These are the activations of a small neural network, seen along a few directions. Each row is one input.
Each table varies a few parts of the input and shows all the possible inputs, shuffled.
Descriptions start from the smaller parts, as in this example, which fits no table here: one of 2 separate values, together with either a single point or one of 11 places around a ring or (one of 4 places along a line, together with one of 8 places around a ring).
Shared parts are said once, and a part with two or three values counts as separate values.

Other details of the inputs shift rows strongly along three fixed directions, in all tables alike. That doesn't count.
These rows show it; all are for the same input, with only those details redrawn:
[-18   2 -11 -18  19  -4  10  28  35  -7 -26   8]
[ 15 -32 -36 -38 -60  10 -18   6 -54 -30  -7   8]
[-16   1 -11 -18  20  -5  12  28  35  -6 -27   7]
[ 10  14 -39  55 -22 -12 -12  -8 -20  -6 -28 -24]
[-17   2 -10 -18  18  -4  11  28  34  -7 -26   8]
[-17   1 -10 -18  20  -4  11  28  35  -7 -27   7]
[-50  14  22  21   2  27 -19  11 -52 -42  46 -20]
[-16   1 -11 -19  20  -5  11  28  36  -6 -27   8]

A family of inputs:
R1: [-30  29  22  48  24  -3  -2 -12  17  18  29 -21]
R2: [-23   2  46  32   0  23  -9   3 -45 -23  77 -13]
R3: [ -4   2   0 -23  20  10  26  -3  45   8  -4   9]
R4: [ 21   7   7  34 -48  14 -18 -20 -81 -30  38 -16]
R5: [ 25  28 -21  61 -24  -6   5 -29 -25  16 -21  -7]
R6: [  7   8 -38  55 -25 -11 -14  -6 -20   6 -28 -18]
R7: [ -8  12  46  59  21  -9  14   0   8  12  20 -25]
R8: [ 14 -14  15  -6   8 -11  20  19  42   9   2  18]
R9: [-18   1 -11 -18  20  -5  11  28  35  -6 -26   7]
R10: [  8  -9  22 -19  16  -2  30  20  34  23  -8  -2]
R11: [ -9  33  25  56  30   3  12   5  13  -4  27 -23]
R12: [-30  50  23  38  26   0  -2 -17  10   6  11 -20]
R13: [-18 -30  16 -48   6  -3  -9   4 -31 -17  45  10]
R14: [-28  44  12  40  28   6   3 -13  14   9  22 -32]
R15: [-14  11  17  48  46   2 -37  -7  17   8   7 -19]
R16: [-17   8  -3 -18  18  -8   8  23  30  -9 -35  13]
R17: [ 39 -10 -50 -21 -39 -11   2 -18  13  34 -32   1]
R18: [ 28 -27 -49  -4 -36 -24  -4   8   7  12 -50  13]
R19: [ -3 -14   8 -13  12  -1  21  -4  46  17   0  20]
R20: [ 26 -44 -31 -42 -44 -12 -20 -15 -60  -6  17   7]
R21: [ -3  -5  -2 -22  16   9  25  -3  45  21  -5  12]
R22: [ -9 -22  15 -54  11  33 -40   7 -21 -31  28   6]
R23: [ -9   0   2 -25  17  -5  12   5  45  27   3   7]
R24: [-12  30  40  55  31   2  19   2   5   5  18 -37]
R25: [ 47  -8 -40 -16 -36 -10  12 -29  11  14 -43  15]
R26: [ -5   9  10 -24  16   1  21  -8  39   7 -13  22]
R27: [  9   5  31 -23  19  -8  29  16  30  10 -18   3]
R28: [ 36  12 -22  67 -26 -10   0 -15 -14  15  -2 -22]
R29: [ 49 -15 -35 -16 -19 -16 -37 -18   9   5 -60  13]
R30: [-16  38  51  54  27  -8  14  -2   0   5   7 -24]
R31: [-16 -12  14 -61   8   3  -7   0 -38 -27  28   8]
R32: [ 13 -46 -26 -28 -63   0 -22   6 -52 -21  -2  16]
R33: [-17 -11  17 -57   4   0  -9  -2 -36 -26  25  11]
R34: [ 50 -25 -46 -14 -16  -7 -35 -11  12  19 -47   4]
R35: [ -1  -9   5 -11  14   1  26  11  33  26  -1  26]
R36: [ 24  13 -29  61 -26  -1   5 -24 -20  29 -11 -10]
R37: [-17 -26  30 -35 -12  26   8  10 -23  -8  45  29]
R38: [-15 -12  20 -45  -8  35  12  10 -28 -17  42  21]
R39: [-30  -9  16 -42 -14  14 -12  19 -29 -37   6  20]
R40: [ 23   5 -25  65 -24  -7  -1 -41 -11  22  -2 -17]
R41: [-15   9  21  50  42   0 -38  -6  17   4   8 -16]
R42: [ 21 -18  18  39 -50  10 -13 -20 -79  -7  40 -28]
R43: [-20  -5  32 -44 -10  29   8   6 -33 -18  32  32]
R44: [ 52 -13 -40 -18 -16 -13 -36 -17  10   5 -58   8]
R45: [ -6  20   4 -33  17  -3  13   0  38  12 -12   6]
R46: [ 21  10 -39  46  -7 -27 -12 -29 -27  19  -8 -29]
R47: [ -2   1 -11 -31  37 -21  13   5  28   6  -7  -1]
R48: [ -7  -6  39 -43 -10  19   2  15 -26 -31  40  22]
Q: Changing only one part turns R9 into R32. The same change can be made to R24. Which row results?
A: R7
Q: Changing only one part turns R39 into R18. The same change can be made to R43. Which row results?
A: R35
Q: What is each input in this table made of?
A: one of 6 places along a line, together with either one of 3 separate values or one of 5 places along a line
Q: Start at R48 and move only the place on the line of 6, one step at a time. The first step leads to R4. Which rows follow, in order?
A: R11, R28, R2, R8
Q: Which other rows agree with R16 in the place on the line of 6? List them by row number.
A: R4, R5, R25, R27, R31, R44, R45
Q: Which other rows does R32 become when the choice among 3 separate values takes its other values? List them by row number.
A: R13, R41
Q: Which other rows agree with R34 in the place on the line of 6? List them by row number.
A: R6, R10, R17, R21, R28, R36, R46
